These are the activations of a small neural network, seen along a few directions. Each row is one input.
In each table, some parts of the input vary, and every possible input appears once, in random order.
A made-up example of a description, with smaller parts first: one of 4 places along a line, together with either a single point or one of 9 places around a ring or (one of 3 separate values, together with one of 5 places around a ring).
Shared parts are said once, and a part with two or three values counts as separate values.

Other details of the inputs vary at random and push rows far along three fixed directions, the same in every table; ignore that.

Rows:
r1: -91, -7, -5, 12, 10, 23, -31, 20, 13, 5, 21
r2: -23, -20, 9, -14, 14, 11, -33, 1, -4, 10, 18
r3: -28, -18, -3, -4, -20, 12, -16, 11, 5, 35, 15
r4: -93, 8, -5, 8, 23, 19, -52, 4, 7, -27, 25
r5: 40, -24, -38, -46, -12, -30, -30, -21, -52, -20, 18
r6: -89, 4, -9, 3, 37, 19, -41, 20, 9, -19, 38
r7: -31, -21, -5, 5, -20, 8, -17, 6, -1, 33, 6
r8: 4, 6, 30, 15, -44, 12, 26, 14, 30, 67, -23
r9: 31, -22, -17, -29, -24, -17, -4, -1, -4, 25, -1
r10: -21, 8, 0, 18, 31, -2, -6, -4, -3, -20, 14
r11: 31, -14, -14, -29, -33, 17, -54, -27, -17, 21, 4
r12: 41, 31, 1, -16, 1, -10, 11, -34, -8, -16, 19
r13: 50, -2, -5, 2, 1, -27, 28, -13, -3, -3, -19
r14: 40, -25, -41, -56, -9, -28, -32, -26, -30, -13, 27
r15: 14, -25, 27, 6, -25, 4, 29, 22, 28, 53, -39
r16: -32, 31, -10, 2, 48, -3, 9, 10, -7, -72, 21
r17: -26, -5, 25, -7, 3, 17, -30, 2, 10, 14, 5
r18: -1, 5, 29, 20, -51, 13, 30, 6, 27, 64, -27
r19: 4, 45, 11, 35, 30, 23, 45, 14, 12, -47, -27
r20: -6, 31, 42, 51, 9, 10, 39, 5, 33, 1, -19
r21: -24, -22, -7, -10, -18, 3, -13, 34, -4, 20, -2
r22: -24, -1, -7, 2, 2, -2, 11, 6, 14, -4, -6
r23: 54, -6, -1, 4, 0, -24, 27, -12, 0, -6, -15
r24: 14, -19, 27, 35, -35, 7, 28, 16, 18, 62, -24
r25: -21, -2, -7, 7, 3, 32, -29, 0, 3, 3, 3
r26: 38, -22, -38, -52, -15, -28, -29, -21, -51, -19, 23
r27: 17, 57, -6, 17, 62, -21, 58, -25, 6, -82, 2
r28: 54, 12, -8, -2, 17, -31, 25, -11, -28, -37, -5
r29: 16, -14, 15, 24, -16, -6, 27, 26, 3, 15, -27
r30: 1, -35, -3, -32, -3, -4, -34, 13, -23, 3, 4
r31: 54, 12, -12, -4, 0, 4, 19, -18, 0, -13, -20
r32: 11, 51, 27, 38, 34, -4, 41, -16, 15, -32, -7
Description of these inputs: one of 4 places along a line, together with either one of 2 separate values or one of 6 places along a line.
The inputs of r22 and r18 match in every part but the place on the line of 4. If r31 is changed in the same way as r22 into r18, which row does it become?
> r11
Change only the place on the line of 6 in r7. List by row number the other rows that result.
> r1, r3, r6, r10, r24
Start at r8 and move only the place on the line of 6, one step at a time. The first step leads to r12. Which rows follow, in order?
> r18, r4, r32, r20
Which other rows agree with r19 in the place on the line of 4? List them by row number.
> r5, r16, r21, r26, r28, r29, r30

Rows:
r33: 28, 6, 6, -10, 32, -12, 6, -13, 2, -25, -1
r34: 19, 12, -3, -3, 17, -17, 21, -5, -19, -25, 13
r35: -30, 12, -4, 7, -7, 23, -2, 12, 19, 10, -7
r36: -38, 31, 32, 23, 29, 16, 39, 17, 45, -8, -7
r37: 21, 25, 6, -10, 15, 0, 13, -13, -13, -20, 17
r38: 76, -10, 0, -11, -49, -22, 50, -1, -13, 36, -31
r39: 0, -33, -21, -32, -10, 3, -54, 3, -27, -9, 5
r40: -30, -7, 5, 25, 4, 14, -16, 3, 13, 7, -10
r41: -27, -10, 16, 16, 7, 17, -11, 24, 3, 5, -7
r42: 36, -29, 7, 13, -59, 14, 16, 16, 17, 66, -46
r43: 16, 25, -9, 14, 21, -19, 31, -24, -3, -29, 7
r44: 17, 16, -2, 5, 15, -25, 14, -16, -13, -21, 16
r45: 20, 29, -4, -16, 10, 1, 14, -11, -10, -26, 3
r46: -31, 4, 16, 11, -8, 12, -11, 6, 11, 16, 10
r47: -7, -29, -42, -29, -16, -10, -42, -2, -20, -3, 15
r48: -34, 6, 4, 13, -7, 17, -6, -3, 16, 14, 3
r49: -28, -8, 16, 22, 4, 8, -21, 11, 6, 10, -3
r50: -8, -39, -24, -41, 1, -22, -40, -3, -15, 3, 24
What do these inputs look like to the network?
> one of 3 separate values, together with either a single point or one of 5 places around a ring
The inputs of r34 and r41 match in every part but the choice among 3 separate values. If r44 is changed in the same way as r34 into r41, which row does it become?
> r49
Which other rows agree with r35 in the choice among 3 separate values? List them by row number.
> r36, r37, r45, r46, r48

Rows:
r51: -42, 48, 9, 32, 62, 25, 51, 21, 27, -63, -11
r52: 15, 3, -19, -14, 27, -13, 23, -8, -10, -29, 11
r53: 12, 22, 5, -25, 19, 0, -7, -20, -4, -32, 8
r54: -6, -8, 23, 12, -26, 9, -7, -10, 17, 38, -12
r55: -78, 7, 30, 32, -10, 20, 38, 40, 46, 36, -20
r56: 16, 15, -13, 3, 7, -9, 10, -5, -21, -41, -8
r57: -15, -44, 18, 7, -25, 20, -11, 27, 25, 61, -24
r58: 52, 2, -16, -29, -26, -26, 11, -43, -27, 8, 12
r59: 39, 30, -2, 6, 0, -17, 66, -3, 14, -8, -6
r60: 3, 25, -4, 8, 39, -5, -10, -12, -16, -66, 1
r61: -16, 53, 30, 35, 63, -2, 46, 16, 1, -66, 10
r62: 38, -3, 0, -21, -28, 1, -16, -28, -13, 18, -7
r63: -74, -50, -7, -12, -4, 38, -69, 39, 10, 25, -6
r64: -28, -29, -15, -23, -15, -10, -55, -20, -14, 23, 24
r65: 2, -15, 11, 20, -2, 15, -4, -2, 14, 21, -14
r66: -53, 4, -38, -9, 44, 18, -46, -4, -19, -64, 25
r67: 37, -13, 5, -1, -23, -11, -7, -4, -31, 18, 4
r68: -34, -3, 36, 38, -3, 34, 34, 44, 28, 45, -19
r69: 60, -18, -18, -32, -16, -41, 17, -10, -33, -4, 3
r70: -24, 17, 6, -10, 33, -13, 0, -14, 6, -23, 21
r71: 75, 40, -7, 9, -20, -8, 60, -21, 0, -5, -21
r72: 21, 7, -14, 1, 1, -18, 0, -21, 0, -3, 12
r73: 34, -14, 27, 25, -22, -3, 67, 16, 32, 63, -40
r74: -15, -29, -43, -30, 6, -26, -54, -11, -44, -35, 31
r75: 14, 27, -8, 4, 12, 2, -8, -16, -15, -21, 31
r76: 0, 14, -2, -2, 51, -33, 9, -5, -10, -57, 17
r77: 37, 21, -2, -40, 19, -16, -13, -36, -37, -29, 45
r78: -92, -33, -9, -23, -24, 28, -59, 35, 8, 26, 6
r79: -30, 40, -1, 16, 24, 16, 30, 19, 24, -39, -4
r80: 69, -8, 7, -16, -49, -6, 20, 0, -9, 58, 0
r81: 40, -2, 28, 35, -33, 26, 49, 9, 26, 56, -57
r82: 7, 3, -24, -1, 22, -7, 10, -18, -14, -29, 11
r83: 26, -19, -6, -32, -36, -4, -42, -28, -38, 35, 29
r84: -8, -2, 26, -2, -8, 4, -1, -1, 20, 22, -5
r85: -46, -42, -11, -19, -21, 12, -68, 22, 14, 33, 13
r86: -12, 18, 6, 6, 8, 17, 4, 16, 24, -8, -11
r87: 50, -4, -29, -48, -27, -14, -24, -45, -42, -7, 17
r88: -13, 39, 23, 49, 20, 13, 33, 2, 41, -15, -13
r89: 28, -51, -5, -15, -52, 12, -34, 1, -26, 73, 4
r90: 16, 2, 1, 6, 21, -17, -16, -18, -14, -38, 5
r91: -78, -50, 0, -11, -12, 20, -73, 49, 2, 16, -10
r92: -31, -27, -18, -4, 12, -20, -47, 0, -19, -17, 18
r93: -52, 33, -7, 22, 39, 25, -22, 7, 19, -49, 7
r94: 23, 7, 11, 36, -51, 1, 66, 14, 30, 58, -37
r95: 65, -6, -18, -32, -11, -34, 6, -25, -11, 10, 14
r96: -52, -2, 8, 39, 25, 15, 10, 14, 27, 4, -7
r97: 15, 8, 37, 29, 5, -8, 40, 18, 22, 3, -30
r98: 1, -16, -9, -15, -16, -6, -3, 20, -14, -2, -13
The inputs of r64 and r92 match in every part but one. If r84 is changed in the same way as r64 into r92, which row does it become?
> r97
What do these inputs look like to the network?
> one of 2 separate values, together with one of 4 places along a line, together with either a single point or one of 5 places around a ring
Change only the choice among 2 separate values in r51. List by row number the other rows that result.
> r66
Change only the place on the ring of 5 in r66. List by row number the other rows that result.
> r65, r81, r82, r96
Change only the place on the line of 4 in r74. List by row number the other rows that result.
> r58, r82, r94
Change only the place on the ring of 5 in r76. List by row number the other rows that result.
> r69, r91, r97, r98
